Each row below holds a small network's activations on one record, seen along a few directions.
Each row is followed by the record's values for the fields Kubif, Tid, Gufu, Das.
Not every record has every field; a missing one is left out.
Other fields move the rows too, some of them a lot.
In the rows, zero is written as 500.
Strong random noise was added to every row along 11 fixed directions; ignore it. To show where, here is one row again and again, with new noise each time:
[556 499 635 499 494 473 394 534 423 433 647 624 490 311 636 512 549 437
 432 388 265 497 463 392 484 589 501 542 376 562]
[540 732 588 403 522 556 468 318 487 471 415 648 547 440 421 221 516 672
 408 517 616 502 559 436 566 593 757 527 246 391]
[566 440 514 522 432 531 482 558 555 377 454 387 483 532 475 360 514 442
 563 500 617 485 433 546 503 498 351 483 520 446]
[494 542 503 416 508 525 330 434 617 313 473 665 421 448 385 380 409 628
 404 419 435 420 418 365 733 717 543 343 558 730]
[445 598 483 487 513 662 456 709 426 669 424 538 499 572 360 355 634 368
 759 498 439 628 639 487 615 229 693 634 587 561]
[597 533 437 613 476 486 386 369 607 528 504 462 343 539 415 472 554 627
 277 700 525 391 563 364 461 573 310 443 493 456]
[693 767 318 541 501 514 540 574 552 597 550 333 400 552 620 561 697 711
 327 848 622 427 715 604 339 505 295 322 674 681]
[555 592 539 400 543 501 505 495 430 411 586 515 463 358 622 569 537 460
 529 484 330 481 498 583 480 454 488 430 447 479]
[462 616 478 533 433 362 449 397 358 503 576 353 242 655 359 539 483 402
 420 646 332 544 745 428 486 581 416 381 772 606]
[564 496 426 289 534 406 503 571 647 135 547 469 525 578 556 603 439 405
 671 403 447 466 231 697 551 383 365 535 673 384]
[573 550 346 420 715 635 509 589 514 468 446 289 517 595 492 476 488 342
 625 359 653 458 513 590 555 128 560 567 488 435]
[439 479 475 432 287 508 502 536 747 419 434 543 444 588 375 400 584 655
 634 665 624 507 380 654 508 584 402 472 613 317]
[415 399 481 414 504 508 455 608 563 439 623 434 442 484 559 590 494 389
 579 286 465 491 433 566 499 462 544 527 523 476]

[463 513 746 469 270 421 574 405 467 423 442 635 654 545 377 168 466 574
 597 540 671 674 443 535 452 713 615 671 366 227] | {Kubif: u2, Tid: k2, Gufu: z3, Das: c1}
[692 312 538 777 573 578 469 546 302 524 485 228 490 418 596 415 482 228
 411 439 499 446 554 346 444 357 191 466 376 572] | {Kubif: u2, Tid: k1, Gufu: z3, Das: c1}
[340 475 483 526 290 412 460 684 544 602 586 392 431 795 359 437 530 513
 539 484 659 646 607 513 436 693 595 616 814 642] | {Kubif: u1, Tid: k3}
[597 521 432 512 551 533 601 467 612 409 402 439 479 505 493 539 472 644
 530 589 587 423 408 609 508 477 322 332 571 544] | {Kubif: u2, Tid: k2, Gufu: z2, Das: c1}
[367 493 568 444 369 414 477 430 429 407 550 486 303 497 406 539 512 355
 565 478 280 536 551 448 548 591 511 427 592 487] | {Kubif: u3, Tid: k3}
[560 677 457 386 588 556 452 478 558 382 432 730 517 405 474 460 460 664
 459 446 436 446 420 431 705 570 641 388 484 726] | {Kubif: u2, Tid: k1, Gufu: z1}
[546 533 460 487 624 369 536 401 406 493 620 425 447 485 650 724 488 410
 341 484 356 434 546 458 386 461 431 492 478 462] | {Kubif: u3, Tid: k2}
[490 362 496 679 559 496 473 313 551 673 520 437 383 474 472 654 510 533
 319 510 497 394 517 360 387 412 427 569 250 214] | {Kubif: u2, Tid: k1, Gufu: z2, Das: c1}
[506 445 457 532 581 608 293 533 584 537 455 753 563 407 437 458 505 514
 471 442 300 446 412 245 732 440 539 540 455 675] | {Kubif: u2, Tid: k1, Gufu: z3, Das: c1}
[730 603 448 634 677 459 482 397 389 567 480 362 507 621 499 453 489 442
 317 577 595 446 616 364 418 340 413 617 442 474] | {Kubif: u3, Tid: k2}
[455 452 445 478 454 580 550 385 637 554 488 503 309 361 481 696 575 617
 580 737 375 386 462 701 440 357 321 297 461 255] | {Kubif: u3, Tid: k3, Gufu: z1, Das: c2}
[651 617 380 530 664 619 499 679 423 608 480 394 683 509 659 453 543 449
 478 485 677 488 631 518 442 299 552 536 472 704] | {Kubif: u3, Tid: k1, Gufu: z1, Das: c1}
[377 471 523 430 397 575 536 596 689 584 596 669 540 257 711 653 716 644
 525 461 456 449 403 614 388 577 620 510 294 369] | {Kubif: u3, Tid: k3, Gufu: z1, Das: c1}
[449 461 377 532 566 569 461 529 521 652 592 457 360 415 573 748 539 507
 427 507 334 414 588 469 529 436 436 339 554 645] | {Kubif: u2, Tid: k1, Gufu: z2, Das: c1}
[623 602 450 467 691 537 508 496 414 438 505 444 591 475 604 521 454 423
 421 390 530 467 489 503 512 364 531 545 497 605] | {Kubif: u2, Tid: k3, Gufu: z1, Das: c1}
[562 434 490 597 564 559 473 638 410 514 520 346 532 475 592 455 516 377
 428 342 590 476 541 398 487 507 445 486 487 751] | {Kubif: u1, Tid: k3}
[355 345 481 532 395 647 541 514 510 627 427 419 299 426 367 564 467 502
 691 607 427 488 559 666 552 435 374 270 586 442] | {Kubif: u2, Tid: k1, Gufu: z1, Das: c1}
[461 508 581 439 460 438 367 352 504 373 514 625 480 504 372 293 361 545
 316 360 511 527 497 301 621 782 685 519 439 597] | {Kubif: u1, Tid: k2, Gufu: z2, Das: c1}
[447 475 663 422 380 391 529 325 386 388 616 542 521 290 661 510 414 520
 418 465 368 507 477 574 421 778 490 309 349 439] | {Kubif: u3, Tid: k1, Gufu: z2, Das: c1}
[381 572 351 302 603 440 580 430 542 518 557 432 514 638 516 730 459 439
 644 498 460 514 515 705 461 267 638 573 578 241] | {Kubif: u3, Tid: k1, Gufu: z3, Das: c1}
[490 301 555 513 358 610 556 812 510 472 546 415 504 375 620 574 583 411
 773 476 440 542 369 757 451 480 293 391 610 585] | {Kubif: u1, Tid: k3}
[429 488 400 403 629 527 487 610 558 526 591 442 560 539 602 528 454 491
 422 192 665 467 497 497 514 528 741 527 491 665] | {Kubif: u3, Tid: k2}
[554 557 640 503 389 495 559 626 379 491 503 480 661 475 609 235 535 493
 550 491 676 642 544 583 432 646 588 535 431 549] | {Kubif: u1, Tid: k2, Gufu: z3}
[501 633 513 436 498 461 582 543 523 529 520 683 612 427 624 633 607 616
 564 611 355 515 437 599 468 475 558 550 498 443] | {Kubif: u1, Tid: k1, Gufu: z3, Das: c1}
[492 573 243 483 614 455 485 438 637 515 502 324 446 685 472 618 371 633
 296 576 717 375 575 502 507 539 433 316 717 684] | {Kubif: u3, Tid: k1, Gufu: z2, Das: c1}
[552 503 571 463 494 391 515 247 577 226 387 533 488 595 344 405 310 600
 415 456 571 456 333 443 571 661 455 485 502 358] | {Kubif: u2, Tid: k2, Gufu: z1, Das: c1}
[427 330 479 651 359 553 389 467 629 586 445 510 383 482 382 466 534 576
 425 628 529 464 498 401 559 656 327 356 582 596] | {Kubif: u2, Tid: k3, Gufu: z2, Das: c1}
[404 680 640 272 402 379 659 381 346 400 534 575 455 471 489 499 457 523
 651 510 374 610 551 735 494 629 711 387 559 424] | {Kubif: u3, Tid: k2}
[525 587 481 492 467 377 560 462 522 490 586 431 555 557 637 513 560 630
 278 474 741 491 547 479 326 721 548 553 426 528] | {Kubif: u2, Tid: k3}
[520 593 488 519 508 429 373 391 536 405 469 588 471 564 401 369 505 511
 316 488 495 461 519 230 578 617 541 567 473 541] | {Kubif: u3, Tid: k3}
[599 729 405 510 586 432 502 294 488 617 541 495 408 589 457 624 556 684
 294 795 459 451 642 503 376 451 461 508 495 367] | {Kubif: u1, Tid: k3}
[443 264 661 660 294 619 578 468 445 597 417 396 501 283 543 292 537 492
 541 625 625 493 503 583 402 639 318 284 269 325] | {Kubif: u3, Tid: k2, Gufu: z3}

Here are new rows. What are their fields?
[595 313 562 680 525 543 367 493 496 594 542 448 480 366 571 444 488 510
 249 447 547 413 525 322 433 622 382 483 281 531] | {Kubif: u1, Tid: k2}
[502 422 602 519 418 397 630 539 391 413 546 392 456 451 561 662 507 314
 643 539 291 559 459 603 409 448 297 482 582 401] | {Kubif: u2, Tid: k2, Gufu: z2, Das: c1}
[543 560 399 617 727 553 456 475 501 650 512 523 529 461 596 608 557 557
 242 398 539 371 600 241 497 439 647 600 303 626] | {Kubif: u1, Tid: k1, Gufu: z3, Das: c1}
[508 311 475 634 479 523 406 642 542 546 501 420 565 563 516 493 461 376
 512 437 551 499 440 432 478 460 360 585 617 563] | {Kubif: u3, Tid: k1, Gufu: z1, Das: c1}
[407 561 488 415 555 547 517 596 395 566 530 461 519 498 513 528 554 308
 694 375 414 582 598 547 549 299 717 615 532 504] | {Kubif: u3, Tid: k3, Gufu: z3, Das: c1}
[628 545 497 467 729 683 447 562 431 537 542 564 631 276 693 508 523 451
 432 266 533 440 480 452 529 355 691 539 206 628] | {Kubif: u2, Tid: k3, Gufu: z1}
[485 651 492 421 403 351 530 282 553 501 588 503 443 585 494 514 519 667
 341 652 617 543 559 616 327 634 541 565 482 261] | {Kubif: u2, Tid: k3, Gufu: z1, Das: c1}
[523 515 550 493 441 385 427 519 482 408 544 646 482 533 442 567 514 479
 546 583 255 549 408 441 511 534 417 619 624 487] | {Kubif: u1, Tid: k3}
[480 588 592 460 523 406 549 304 451 423 430 610 461 564 280 431 399 542
 520 473 468 534 495 444 566 550 619 561 472 375] | {Kubif: u2, Tid: k2}
[446 380 364 460 498 529 424 606 687 380 547 387 370 519 520 610 510 462
 470 345 542 379 412 459 574 536 405 393 622 664] | {Kubif: u3, Tid: k3}
[612 553 502 665 593 611 470 244 459 655 335 520 470 396 423 381 562 632
 259 692 590 381 608 276 493 472 430 454 179 383] | {Kubif: u2, Tid: k3}
[625 568 459 493 566 375 475 363 560 310 419 478 577 729 397 403 448 456
 428 524 615 484 369 396 505 450 432 710 501 319] | {Kubif: u1, Tid: k3}
[392 348 412 570 491 622 580 561 539 663 515 416 359 344 557 773 613 456
 601 589 388 418 525 634 475 348 360 300 484 414] | {Kubif: u2, Tid: k1, Gufu: z3}
[411 614 511 361 530 564 566 508 446 649 617 612 464 237 707 663 561 697
 426 500 364 456 620 626 454 639 685 250 425 676] | {Kubif: u3, Tid: k2}
[680 734 353 425 690 526 465 529 527 394 437 575 574 536 521 536 568 543
 453 560 433 429 455 416 589 336 512 558 520 645] | {Kubif: u1, Tid: k3}
[593 430 466 404 516 337 537 565 561 180 560 327 556 670 559 488 357 382
 523 296 675 493 328 630 491 579 376 524 697 560] | {Kubif: u3, Tid: k2}
